A small network was shown many inputs. Here are its activations along a few directions, one row for each input.
Each table varies a few parts of the input and shows all the possible inputs, shuffled.
Descriptions start from the smaller parts, as in this example, which fits no table here: one of 5 places around a ring, together with either a single point or one of 11 places around a ring or (one of 3 separate values, together with one of 6 places along a line).
Shared parts are said once, and a part with two or three values counts as separate values.

Other details of the inputs shift rows strongly along two fixed directions, in all tables alike. That doesn't count.

Table:
x1: [ 16  12  13 -16 -65  41  18 -27  34  -8 -39]
x2: [ 24  32 -31  -2 -38 -12 -24 -16  45  11  44]
x3: [ -5 -14  -4  22  65 -45 -39  31  14  10  32]
x4: [ 42  -5 -26 -11 -45  34  -8 -27  26   8  43]
x5: [ 14   3 -11  52  94 -59 -52  36   0 -28  72]
x6: [ 48  -8 -24 -13 -63  32  15 -41  29  14  19]
x7: [-38 -26  15   1   2   0  19   3 -40  17 -67]
x8: [  8   1   4 -29 -61  37   3  -6  26 -14 -42]
x9: [ 34  22 -23  -5 -31  16 -27  24  30   1  48]
x10: [-19   2 -14   3  57 -25   5  36 -34 -20  -3]
x11: [ 36 -18 -26 -29 -41  25   0 -18   6   6   5]
x12: [ 29   2  11  -7 -37  12 -39   7  55  28  35]
x13: [-59  11  30 -36   7   6  58 -16 -60 -27 -77]
x14: [  1  16 -29  47  91 -43 -30  40  -6 -19  80]
x15: [-24   8  13  -8  17  10  52   3 -37 -16 -50]
x16: [  0  -5   4   4 -71  38  -8 -18  28  35  -5]
x17: [ 13   3  14 -14 -54  34 -18 -10  61  26  13]
x18: [-33  12  21 -28   6 -10  30  -1 -49 -20 -44]
x19: [  3 -12  -8  56  53 -46 -47  26  -7  24  58]
x20: [-49   4  10 -30  24 -23  36   4 -56 -25 -60]
x21: [ 25  16  -8   3 -37  25 -27  -6  51 -12  27]
x22: [-48 -24  35  24  24 -10  51 -16 -54  15 -73]
x23: [-30 -12  45  -4  21  -1  39 -12 -13   8 -59]
x24: [ 13 -22 -11  20  81 -36  -6   8 -50 -14  40]
Each input here is: one of 4 places along a line, together with either a single point or one of 5 places along a line.
Q: Changing only the place on the line of 4 turns x24 into x4. The same change can be made to x12. Which row results?
A: x17
Q: Start at x8 and move only the place on the line of 4, one step at a time. The first step leads to x5. Which rows follow, in order?
A: x21, x1

Table:
x25: [-30 -25  11  15  50 -44   2   3 -38  -2 -34]
x26: [-34 -11  15   2  35 -36  -4  29 -27   9 -26]
x27: [  8 -17   6 -27 -55  16  -1  -3  15  24 -34]
x28: [-24 -25 -10  27  38  -3  33  -1 -89  -7 -24]
x29: [-56  28  16   6  47 -32  26   9 -42 -19 -40]
x30: [  6  -7   0  39  28   7 -28   9  25   1  46]
x31: [-21 -22  26  27  48  -3  38  -7 -27  -2 -33]
x32: [  0   3  20  12  50  -7  35  -6 -22 -29 -10]
x33: [ 24   9  -3  15  29 -17 -10 -20  23  -8  35]
x34: [ 19 -21  -5  28   4 -18 -41 -14  39  31  49]
x35: [-31  -4  37   9  57  -7  28  18 -60  -8 -21]
x36: [ -4  25 -14   3  14 -13 -29  43   3  -3  36]
x37: [-10  -9  16 -11  47 -34   5  -8 -25 -30 -16]
x38: [-14  21   4  -2  43 -15  28  11 -22 -42 -16]
x39: [-61  13  18  14  56 -34  16  13 -28  -9 -44]
x40: [  9  19   0 -38 -54  46   9  -2   9 -34 -24]
x41: [ 34   2 -50  40  -8 -10  -8  -6  -1  23  58]
x42: [ 18 -10  -3  19   9 -11 -44   9  50  35  68]
x43: [-17  -2 -25 -26  36 -25  26 -19 -52 -30   0]
x44: [-14 -10  28 -17 -50  31  10 -33  28  24 -27]
x45: [ -6   2   7  -9 -63  38  -4   8  13   0 -40]
x46: [-13  29 -14   3 -13 -30 -36  11  19   6  32]
x47: [ -4  12 -27 -10  43  -8  47  -6 -45 -42   0]
x48: [  5  24  23  -2 -57  40  37 -22  12   7 -21]
x49: [ 34 -12 -48  21  -9  -2 -26  10 -12  32  62]
x50: [  2  -1 -32 -25  47  -6  19  14 -49 -32  17]
x51: [-15  -1 -22 -18  43   7  39  -1 -67 -54 -15]
x52: [ 14  19 -22  -8   5 -30 -38   1  28 -13  47]
x53: [ 25  12 -11   8  34 -27 -17  -9  21 -21  29]
x54: [-23   8  14 -28 -39  31   1  26  10   7 -38]
x55: [ 33  -4  14 -38 -48  49   7  -7  20  -2  -6]
x56: [  6  32 -23  33   4 -18 -38  28  54   5  51]
x57: [-30   0  17 -27  56 -31  18  19 -48 -30 -27]
x58: [  5   0 -13  17  15 -16 -41  43  16  13  31]
x59: [ 13  18 -20  35   0 -18 -30  23  40   8  35]
x60: [ 49  18 -24  19  16 -14 -28   7  44 -22  61]
x61: [  9 -11  34 -52 -44  32  30 -22  -1   1 -41]
x62: [ -6 -20   4  28  48 -25   7 -15 -13   9 -12]
x63: [  7  14  20  -4 -63  51  10 -14   8   1 -10]
x64: [  7 -24  20  -1 -48  54   9 -18  15   9 -28]
x65: [-12  -9  19   0  62  -7  19   9 -49 -53 -30]
x66: [-24  15   7 -23 -62  10 -13  -3  32  17 -26]
x67: [ 12 -17   3 -22 -46  31   1   8   8  14 -35]
x68: [-25   4  23  20  35 -33   1 -10 -27   6   7]
x69: [-31 -42  37   7  58 -18  23   2 -41  13 -34]
x70: [-20 -34  18  24  57  -5  19   4 -50 -15 -36]
x71: [-11  41   5 -19 -65  32  24   2  19  -7 -29]
x72: [  9  -3   3  -7 -49  26  20  -9  18   5 -43]
x73: [ 23  -3  16 -56 -53  25  11 -11  15  -6 -30]
x74: [  5 -12   7  18  26   9 -21  18  22  16  37]
x75: [ 16  -2  20 -38 -59  28  11 -39  22   1 -21]
x76: [-11 -14  24 -18  70 -13  22  22 -53 -40 -32]
x77: [-25 -39  31  13  64  -3  22  13 -46   3 -31]
x78: [  8 -12  14   0 -42  30  11 -36  33  28 -22]
x79: [ -3   3  23  -3 -45  47  32 -21  32  11 -26]
x80: [ 10 -19 -17 -22 -66  22  19 -20 -26  40 -12]
x81: [ -3  30 -18  23   9  -9 -36  32  11 -17  43]
x82: [-11  25   7 -43 -71  19  -1   9  17  13 -20]
x83: [  1  11  10 -54 -33  35  19  11  -7 -24 -37]
x84: [-24  -3  33   4  34 -22  15   5 -38  10  -6]
x85: [ -9  15 -13  28  14  -8 -42  35  24  -8  33]
x86: [ 21 -22 -14  24   6 -25 -37 -12  26  25  38]
x87: [ -5  14 -13  28  14 -32 -29   9  25  13  16]
x88: [-22   9  13 -36 -59  18  -3  13  23  21 -34]
x89: [  4 -31  16 -20 -31  16  13 -12  -1  26 -35]
x90: [ 17   7 -12  40  17 -13 -35 -11  58  25  63]
x91: [ 25 -10 -21  30   2  -4 -41  16  22   0  30]
x92: [ 33  23 -64  -6   8 -15 -11 -19  15 -14  66]
x93: [  2 -15 -19 -14 -68  15  17 -37 -26  33 -17]
x94: [ 14 -13   8  -4 -44  34  28 -22  16  11 -35]
x95: [ 41   3 -11  20  10   9 -32   3  27 -20  58]
x96: [ -7   3  -9  14 -10 -31 -40   9  24  19  16]
x97: [ 36   6 -58 -24   0 -15 -23   2   9  -5  74]
x98: [-26  15  25  23  38 -20  24 -16 -28   1 -13]
x99: [  9  31  -5 -37 -49  20  10 -20  29 -15 -18]
x100: [  6 -30  16 -19 -28  36  18  -4  -9  15 -42]
x101: [ 34   2 -59  42  -4 -26 -27 -18   8  36  72]
x102: [ 26   1 -29  34  10 -31 -43  -1  41  18  41]
Q: Changing only one part turns x36 into x29. The same change can be made to x54. Which row results?
A: x39
Q: Changing only one part turns x101 into x41. The same change can be made to x99. Which row results?
A: x38
Q: What is each input in this table made of?
A: one of 6 places around a ring, together with either one of 2 separate values or one of 11 places around a ring
Q: Change only the choice among 2 separate values in x41. List by row number the other rows that result.
A: x47
Q: Change only the place on the ring of 6 in x102. List by row number the other rows that result.
A: x25, x27, x67, x72, x91
Q: Which other rows agree with x30 in the place on the ring of 6? List them by row number.
A: x28, x40, x45, x51, x63, x64, x65, x70, x81, x85, x91, x95

Table:
x103: [ 24  14 -18  46  53 -24 -23  23  21 -26  43]
x104: [-16  14  -6  -9  40 -25  32 -11 -60 -41 -23]
x105: [ -23   16   25  -60 -120   53   -3    4   34   19  -56]
x106: [ -8  13 -10 -14   6  -8  31 -15 -21 -25 -30]
x107: [ -5 -19  27  -2  24  10  29 -19 -20   7  -9]
x108: [ 15   3  17  -4 -71  46  11 -25  58  18 -32]
x109: [-24  22  19 -31 -76   8  14 -18  10  30 -47]
x110: [-22 -10  27  -2  50 -16   2  32 -12 -11 -30]
x111: [-30 -10   4 -23  63 -20  15  28 -47 -42 -29]
x112: [-24   9  -4 -19   9  14  22  -5 -16 -44 -36]
x113: [ 37  -6   1 -12 -51  25 -45  -3  84  30  31]
x114: [-10  19 -22   9   4  -5 -29  11  36 -13  20]
x115: [-37 -40  -3  17  31 -19  30 -14 -55  26 -47]
x116: [ 54 -24 -38   6 -61  31 -37  11  35  32  38]
x117: [ -7  -7  24 -17  47  -5  15  20 -46 -40 -25]
x118: [-17 -28   7   2  14  23  38  17 -67   9 -32]
x119: [ 34   0  -6  12 -31  26  -3 -29  41  21  46]
x120: [ 15  13 -31 -13  27 -36 -12  14 -28 -25  34]
x121: [ 34   3   0  27 -77  15 -54 -20  92  54  52]
x122: [-12 -22 -19   9   2   8  34 -24 -50  23  -3]
x123: [ 10  30 -27  10 -32 -34 -60  26  44  32  61]
x124: [-41  -3  43   8  41 -22  -5  37 -21   0 -31]
x125: [ 53 -11  -8   2 -69  24 -49 -21  99  47  48]
x126: [-54  23  33 -33 -78  45  21 -11   7  -2 -78]
x127: [ 12  -7   3   9  63 -23 -18  34  -2 -24  21]
x128: [ 31  33 -23  38  19   1 -18  18  31 -12  68]
x129: [-23  26 -21  14  60 -13   3  14 -21 -37  38]
x130: [  55   23  -38  -39 -105   27  -14  -31   67   17   29]
x131: [ -2 -14 -31  53  -5 -35 -48   0  11  60  56]
x132: [-21 -27  27  27  51 -19  18 -12 -10   8 -27]
x133: [-34 -14  47   3  16  -8 -10  10  -2  18 -27]
x134: [ 24  30 -45  -7   7 -22 -19  18   6   0  73]
x135: [ 58   8 -17  14 -57  32 -25 -22  82  10  42]
x136: [-39 -28  39 -16 -64  41  29   8 -37  37 -90]
x137: [  4 -23  28 -15 -34  37  41 -41   4   2 -52]
x138: [ 25 -18  -3  15  56 -23 -35  11  22  -6  49]
x139: [-35   7   4 -27  46  -1  27  26 -52 -33 -13]
x140: [-11  10  37  12 -61  30   5 -15  38  26 -35]
x141: [-12 -11  33 -23  16  25  32  -7 -22  -5 -22]
x142: [-12   7 -22   7  51 -55 -17  29 -10  -1  18]
x143: [ 22  11 -36   1  -3 -18 -66  35  60   6  67]
x144: [  20   17   -2  -74 -112   48   40  -46    1   -5  -49]
x145: [-10 -21  36 -30  25  13  27 -11 -43 -27 -44]
x146: [ 15  25 -38  14  45 -44 -11   3  -5   1  76]
x147: [ 20   2  -1  31  42 -14  -5  -8  -5 -22  29]
x148: [ 60  29 -33  28 -14   3 -43   9  48 -20  72]
x149: [  12   11   -4  -81 -115   53   42  -24    7   -3  -68]
x150: [  1  20 -33  34  48 -53 -28  12  18  -1  43]
x151: [-16 -37  15 -12 -35  34  26  10 -29  26 -70]
x152: [-46  14  38  38  40 -21   9  25 -21  -8 -40]
x153: [-25 -20  48   1 -18   5   5 -15   5  33 -39]
x154: [ 13 -21  29 -32 -38  35  25 -39  -8  -1 -36]
x155: [-19 -34 -13  12  44 -22  29 -21 -85  -3 -22]
x156: [ 19   8 -35  -4  43 -31 -45  32  -6 -35  65]
x157: [-53  23  20   9   9 -29  14   1 -27   3 -44]
x158: [  2   6   3  42  62 -12  11   0  -7  -9  37]
x159: [ 35 -20  16 -31 -76  49   7 -39  46  21 -19]
x160: [ 29 -14 -10  36  46 -27 -23 -16   5  -7  58]
x161: [-14 -39 -15   7  15  -6  32 -25 -55  12 -34]
x162: [-33   4  24  30  65 -18  24  23 -23 -25 -45]
x163: [ -6 -36   4  -6   9  16  24  11 -73  -7 -43]
x164: [ -6  16 -25  10  55 -24 -16   9 -25 -53  33]
x165: [  0  32 -29  11  34 -22  11  -2 -17 -15  41]
x166: [-19   5   1 -16   5 -24  20  -8 -10   5 -31]
x167: [ 32  15 -12   7  22  -1 -31  32  27  -6  71]
Q: What is each input in this table made of?
A: one of 5 places along a line, together with either one of 2 separate values or one of 11 places around a ring
Q: Changing only the place on the line of 5 turns x116 into x136. The same change can be made to x112. Which row results?
A: x126
Q: Changing only the place on the line of 5 turns x138 into x145. The same change can be made to x127. Which row results?
A: x117
Q: Which other rows agree with x167 in the place on the line of 5? List them by row number.
A: x107, x118, x119, x122, x128, x129, x134, x139, x141, x146, x158, x165
Q: Change only the choice among 2 separate values in x163. List by row number the other rows that result.
A: x155
